These are the activations of a small neural network, seen along a few directions. Each row is one input.
Each table varies a few parts of the input and shows all the possible inputs, shuffled.
Descriptions start from the smaller parts, as in this example, which fits no table here: one of 3 separate values, together with either a single point or one of 11 places around a ring or (one of 5 places around a ring, together with one of 6 places along a line).
Shared parts are said once, and a part with two or three values counts as separate values.

Other details of the inputs shift rows strongly along two fixed directions, in all tables alike. That doesn't count.

A family of inputs:
x1: [-31   5 -19  11  55  -1  27  54  42  14   1 -46  -8 -42 -53 -44]
x2: [-13  -7  19  32 -12  28 -18   0 -27  24  32  16 -16  10  -3  23]
x3: [ 11 -13 -31   0  37 -11  13 -15  64  -2  -7 -32  25  -9   6 -12]
x4: [-14 -45  -6   6 -10 -19  17  -4  14 -18   5  26  -2  19 -20  10]
x5: [-22  18  -4   5   0 -10  12  53   2  13  15 -19 -28  -8  -6  -3]
x6: [-46  12   1   9  30   7 -15  45   3   8  13 -23 -15 -18 -23 -48]
x7: [ -6  -3  48  41 -33  46 -30 -10 -81  16  35  41 -10  18  -5  35]
x8: [ -1 -38  12   9 -40  -7  -3 -27 -23 -24  10  46   2  33  -4  34]
x9: [ 45 -43   0 -24 -49 -25  13 -73 -10 -45 -25  56  28  35  26  50]
x10: [-39  23  21  41   5  22 -17  65 -44  10  29  -9 -25 -24 -22  -9]
x11: [-32  -3 -15  33  56  -2  10  44  33  -1   7 -31  11 -20  -7 -38]
x12: [ -1  13 -44 -23  37 -42  35  35  72  -8 -18 -54   7 -22   3 -27]
x13: [ 13  -1  27  20 -20  29 -19 -34 -47   0  11  27  17  14   9  30]
x14: [ 23 -53 -22 -12   3 -43  26 -21  55 -40 -17   1  22   7  -3  -3]
x15: [-42   8  47  24 -28  47 -44  22 -73  28  44  21 -40   5 -41  -5]
x16: [-20  26  26 -13 -49  19 -36  -1 -57  15  25  31 -30  34  15  19]
x17: [ 66  19  16 -44 -41  -1 -29 -79 -40 -34 -36  29  40  10  66  25]
x18: [ 67  -9 -28 -41   5 -42  33 -44  60 -23 -42  -7  37  13  67  15]
x19: [-69  11  -5   4  21   1  -9  79  22  31  35 -31 -51   0 -34 -47]
x20: [-27   8  38  52 -14  36 -27  24 -68  12  32  30 -12   9   8  19]
x21: [ 11  16 -30 -30  17 -34  39  16  43   0 -23 -25   3 -12  15  -4]
x22: [-43  11   7   1  -6  29 -27  13 -19  30  25   0 -32   2 -32 -12]
x23: [ 52   2 -22 -32   8 -21  22 -26  41  -8 -33 -20  19 -28  16   7]
x24: [ -8 -35  10  35 -26 -12  -1   1 -18  -9  13  27 -14  35 -25   9]
x25: [  8 -40 -31   8  16 -45  24  -7  57 -30 -17 -14  16  17 -20 -20]
x26: [-20 -43  18  21 -35  -1  -1   2 -24 -10  21  45 -17  29 -21  27]
x27: [ 26 -23 -37 -10  49 -22  28 -11  89  -1 -22 -39  25 -18   9 -20]
x28: [-33 -33  -4  37  -5 -14   8  17  -1  -7  13  13 -16  30 -41  -7]
x29: [  8  28  31  -4 -61  13  -5   1 -74  17   9  44 -28  20  27  56]
x30: [ 50  17  21 -17 -38  15  -7 -53 -50 -12 -20  30  21  -3  20  42]
x31: [-57   9  14  10  -2  33 -25  28 -21  43  34   4 -46   0 -42 -15]
x32: [-39  24  -5  25  31   6   1  59  -6   1   9 -28  -8 -30 -23 -24]
x33: [ 38  -1  22  -4 -43  26  -8 -70 -47  13  -5  56  11  29  40  64]
x34: [ 26   0 -53 -31  52 -36  35   0  96 -11 -36 -61  27 -44  -5 -29]
x35: [ 65   3 -15 -51   9 -29   1 -47  36 -36 -53 -15  42 -16  49 -18]
x36: [ -1   8 -27 -24  44 -22   0  10  50 -22 -23 -45  24 -25   4 -54]
x37: [-31   5  -1  21  36  11  12  57  15  18  12 -32 -20 -36 -51 -30]
x38: [ 16  -2 -19  11  37 -14   3  -4  35 -27 -14 -27  42 -14  27 -19]
x39: [ 47  15 -18 -69 -21 -29   4 -52  20 -21 -38   3  20  19  52   7]
x40: [ 46  -4 -18 -48  18 -17   0 -49  46 -23 -37 -27  38 -15   9 -28]
x41: [-53  27   7  41  23  17 -14  72 -24   8  28 -24 -19 -27 -30 -22]
x42: [ 54   0 -19 -31 -10 -29  17 -50  30 -23 -28   4  37  24  66  27]
x43: [ 11  -8  29  22 -14  29 -10 -20 -39   8  10  27   5   9   2  23]
x44: [-35  15  35  51 -17  41 -30  15 -81   8  34  34  -6  15   8  24]
x45: [-52  -2  18  50  17  38 -12  32 -30  22  39   1 -13   1 -40  -8]
x46: [ 14 -18 -50 -12  60 -25  32 -12  98  -7 -23 -49  33 -19   3 -29]
x47: [ 20 -14  -7   1  27   1  18 -23  26  -5 -15  -7  28  -7   1  -6]
x48: [-78   8  -8  40  26   8   5  72   7  29  47 -18 -33  15 -22 -17]
x49: [-25 -11 -40  10  60 -34  30  59  91   2  11 -60  -2 -10  -4 -47]
x50: [  4  13 -13 -11   3   2  13  -3   6  10 -10  -8  -1 -18  -7  11]
x51: [-15  17   1 -29 -15  -3  -6   7  -5  14   4   6 -23  18  11  -6]
x52: [-26  15   5  16  15  19   4  31 -17  12  12 -11 -11 -23 -40  -9]
x53: [ 50  10  10 -33 -18  -8 -21 -43 -15 -27 -27   8  26  -4  45  -1]
x54: [-43   3  29  16  -3  35 -27  30 -34  29  30   3 -35  -5 -46 -23]
x55: [ 49 -34  16   1 -59 -19   4 -63 -34 -24 -23  59  10  49  19  46]
x56: [  8 -35  -2  15 -21 -23  15 -22  -1 -15  -9  30   0  37 -13  13]
x57: [ 12   6 -12 -10   8  -3  17   7  21  14 -12 -14  -6 -26  -8   5]
x58: [ 41  29  30  -9 -44  15 -10 -36 -77 -11 -21  44  12   1  43  50]
x59: [ 40  19  21 -20 -52  20  -1 -53 -59  14 -15  50  -3   5  26  64]
x60: [-10  14  38  -5 -40  40 -35 -27 -75  13  14  37 -14  15 -13  16]
x61: [-24  -4 -15 -13  28   2  -6  23  47  24   6 -32 -22 -19 -31 -39]
x62: [-22  20 -29 -11  23 -24  30  44  35   5  -4 -35 -10 -13  -6 -15]
x63: [ 53  -2   9   2  -7  -4  -8 -40 -13 -29 -21  13  41   1  55  19]
x64: [-60  14   6   7   3   7 -20  68  -3  26  42 -19 -51   6 -26 -34]
x65: [ 19   6   8   0   2   7   5   3 -10  -2  -5  -7   3 -24 -13   2]
x66: [-51  11  43  19 -22  50 -35  18 -72  36  38  28 -41   8 -44  -3]
x67: [  3  22  20  13 -11  13  -8  19 -42  -1  -2   8  -6 -17   9  13]
x68: [ 66   9   7 -56 -49   5 -25 -95 -20 -10 -31  30  22  15  47  37]
x69: [-41  -3 -31  13  48 -19  30  53  62  16  15 -36 -10   2  -7 -32]
x70: [ 68  -9 -28 -62   6 -27   3 -62  64 -18 -45 -23  30 -14  31 -12]
Each input here is: one of 5 places around a ring, together with either one of 2 separate values or (one of 3 separate values, together with one of 4 places along a line).
Changing only the place on the ring of 5 turns x54 into x60. The same change can be made to x43. Which row results?
> x45
Changing only the place on the ring of 5 turns x3 into x2. The same change can be made to x68. Which row results?
> x70
Which other rows does x56 become when the choice among 2 separate values takes its other values? List them by row number.
> x4
Which other rows does x46 become when the choice among 3 separate values takes its other values? List them by row number.
> x22, x50
Which other rows does x64 become when the place on the line of 4 takes its other values? List them by row number.
> x15, x53, x70

A family of inputs:
x71: [-48  19  35  20 -30  29 -44  25 -71  14  37  27 -32  25  -4   0]
x72: [  6  23 -18 -14  18 -18  17  18  23  -5 -13 -25   8 -14  25  -5]
x73: [ 13 -22 -12  16  18 -21  17   6  23 -27 -13 -10  22  -9  -6 -11]
x74: [ 12  22 -20 -34   9 -12  18   6  31  15 -16 -25  -9 -20   3  -4]
x75: [-120    5   22   80   11   43   -6  104  -35   65   83    0  -78   11
  -73   -1]
x76: [ 35 -17  34 -14 -76  17 -26 -87 -64  -3   2  76   2  57  36  66]
x77: [ 13  -2 -12  -1  18 -15  12   8  15 -23 -19 -17  22 -20  -5 -18]
x78: [ 47  11  36 -27 -69  23 -17 -61 -78  -2 -17  57  -3   7  12  55]
x79: [  5   2 -15 -44   5 -10  -5  -8  33   5 -12 -19  -6  -6  -8 -32]
x80: [ -1 -18 -14  -5  13 -24  -4   0  35 -20  -4 -13  12  15  13 -26]
x81: [ 22  10  -3   9  47  26 -11 -17  19   2 -10 -31  39 -39   8 -24]
x82: [ 10 -36 -17  12  17 -15  27 -12  36 -11 -11  -2  15  -5 -26  -1]
x83: [  6   4 -17   1  18 -24  22  17  31  -9  -8 -18   8  -2  25   1]
Describe the family of inputs behind these rows.
> either a single point or (one of 3 separate values, together with one of 4 places along a line)
Which other rows does x72 become when the choice among 3 separate values takes its other values? List them by row number.
> x71, x77
Which other rows does x80 become when the choice among 3 separate values takes its other values? List them by row number.
> x73, x83

A family of inputs:
x84: [-14  16  -2  11  31   4 -14  26  -6 -35   7 -33  29 -28  -5 -25]
x85: [ -5 -33  -8  19  15 -11   0  24  42  -3  27 -10  -8  17  25  -3]
x86: [  0   8 -27  14  47 -28  29  47  36 -40 -18 -57  30 -38 -30 -40]
x87: [-48  -8 -29  25  27  -9  44  22  22  10   1   4  -6   4 -31   1]
x88: [ 31  25  16 -31 -25   4  25 -20 -41   4 -40  43  -2   8  38  27]
x89: [-32  -9  32  43 -26  54 -52 -33 -64  23  29  42 -10  34 -21   7]
x90: [-26  14 -30 -19  68  -1  31  22  58   3  -2 -44  26 -28  -6 -31]
x91: [-49  24 -45 -65   0 -47 -16  27  61   1   9 -44 -31  40   3 -61]
x92: [-29   8  12  24  34  43 -31   4  -9  26  29 -26   3  -8 -41 -38]
x93: [ 62 -37  -4 -45 -33 -30  50 -71   7 -26 -39  52  25  32  37  49]
x94: [ 36   3  -5   0  22   4  15 -36  18   5 -20 -26  27  -7 -27 -23]
x95: [-25 -46  25  19   3  25 -31  -4   5   8  28   9 -17  22 -38 -32]
x96: [ 81  28   5 -63 -37  -9   5 -48 -15  -3 -54  14  -4 -29  32  33]
x97: [-38  17  20  16  19  10 -31  59 -33 -13  10 -17  -4 -30  -1 -44]
x98: [ 55  28  21   2 -29  -6   8  -8 -32  12 -18  20  -3  14  67  36]
x99: [-14  13 -33 -10  56 -15  60  31  54   1 -17 -41  14 -23 -24 -21]
x100: [-36  25 -48 -58 -13 -65  16  33  56  -1  -6 -40 -42  45 -15 -50]
x101: [-60  -4   2  50  12   9 -29  33 -22 -28  26   0   1  -4 -22 -14]
x102: [-30 -38  69  51 -58  45 -36  -3 -95  32  49  72 -52  54 -59  27]
x103: [-31 -31  31  49 -34  -7 -10  43 -53 -21  31  39 -22  17 -39  10]
x104: [ 11  21  -9  28  19  -5  27  31  17  14   9 -31   8  -2  11  13]
x105: [-13 -32  21  18 -20  -4 -26  10 -22 -38  21  26   7   8  -2  -3]
x106: [ 69  -1  -4 -33  19 -18  12 -53  26  -1 -54 -12  25  -9  12 -36]
x107: [ -9  14  11  16   9 -14   1  54 -30 -21 -15 -14  -7 -27  -9 -30]
x108: [ 60  32  15 -65 -38  18 -31 -52 -26   3 -32  18   1 -29  49  27]
x109: [ 42  23   9 -57 -10   7   5 -46 -12  -7 -44  31  27   1  69  17]
x110: [  1  -2 -20   0 -19  -4   9 -13   7  12  -8   3 -13 -19 -28  29]
x111: [ 26  -5 -29 -37  -6  -4 -11 -50  33  -5 -21  -5  22 -26  13  21]
x112: [  0 -35  -9 -32  -3  -4  -6  -3  49   0  10 -16 -12 -24 -17 -11]
x113: [ 34  -2  -6  31 -31 -11  13 -31 -19   0  -8  30  12  35  47  64]
x114: [ 24  -7   5  21 -37 -21   1 -36 -46 -50 -26  36  29  14  13  40]
x115: [ 23 -39 -16  18   6 -36  30  19  46  -6   3  -5  -4  22  17  14]
x116: [ 68  30   5 -43 -46   8   8 -58 -30  -1 -27  12   9 -23  11  58]
x117: [-13 -10 -46  25  53 -24  11  20  80  -2   5 -44  24  -5  24 -17]
x118: [ -8  19  -6   9  43  -9  -3  49  41  21   8 -43  -2 -19  40 -32]
x119: [-34 -31  11  -7  -5  11   9   0  -3   5  26  32  -8  20  -1   9]
x120: [-24 -13 -45 -13  54 -18  32 -11  69 -10 -14 -17  32  -8   6 -15]
x121: [   5   22   66    9  -44   62  -66  -43 -107   34   19   55  -18   22
   15    6]
x122: [-68  35  19  19   1  60 -39  56 -42  49  63 -19 -44 -38 -56   1]
x123: [-88 -11  26  88   2  46 -25  45 -50  46  52  16 -50  24 -92 -16]
x124: [ 48 -36  -7 -41 -28 -29  24 -33  42 -13 -24   4  -7 -12 -12  25]
x125: [ 14  26   9  15   2  18  -9  -4 -12  14  22 -12  17   4  46  28]
Describe the family of inputs behind these rows.
> one of 2 separate values, together with either a single point or (one of 4 places along a line, together with one of 5 separate values)
Changing only the choice among 2 separate values turns x123 into x89. The same change can be made to x124. Which row results?
> x112
Start at x97 and move only the place on the line of 4, one step at a time. The first step leads to x84. Which rows follow, in order?
> x101, x105
Which other rows does x115 become when the choice among 5 separate values takes its other values? List them by row number.
> x93, x102, x103, x124
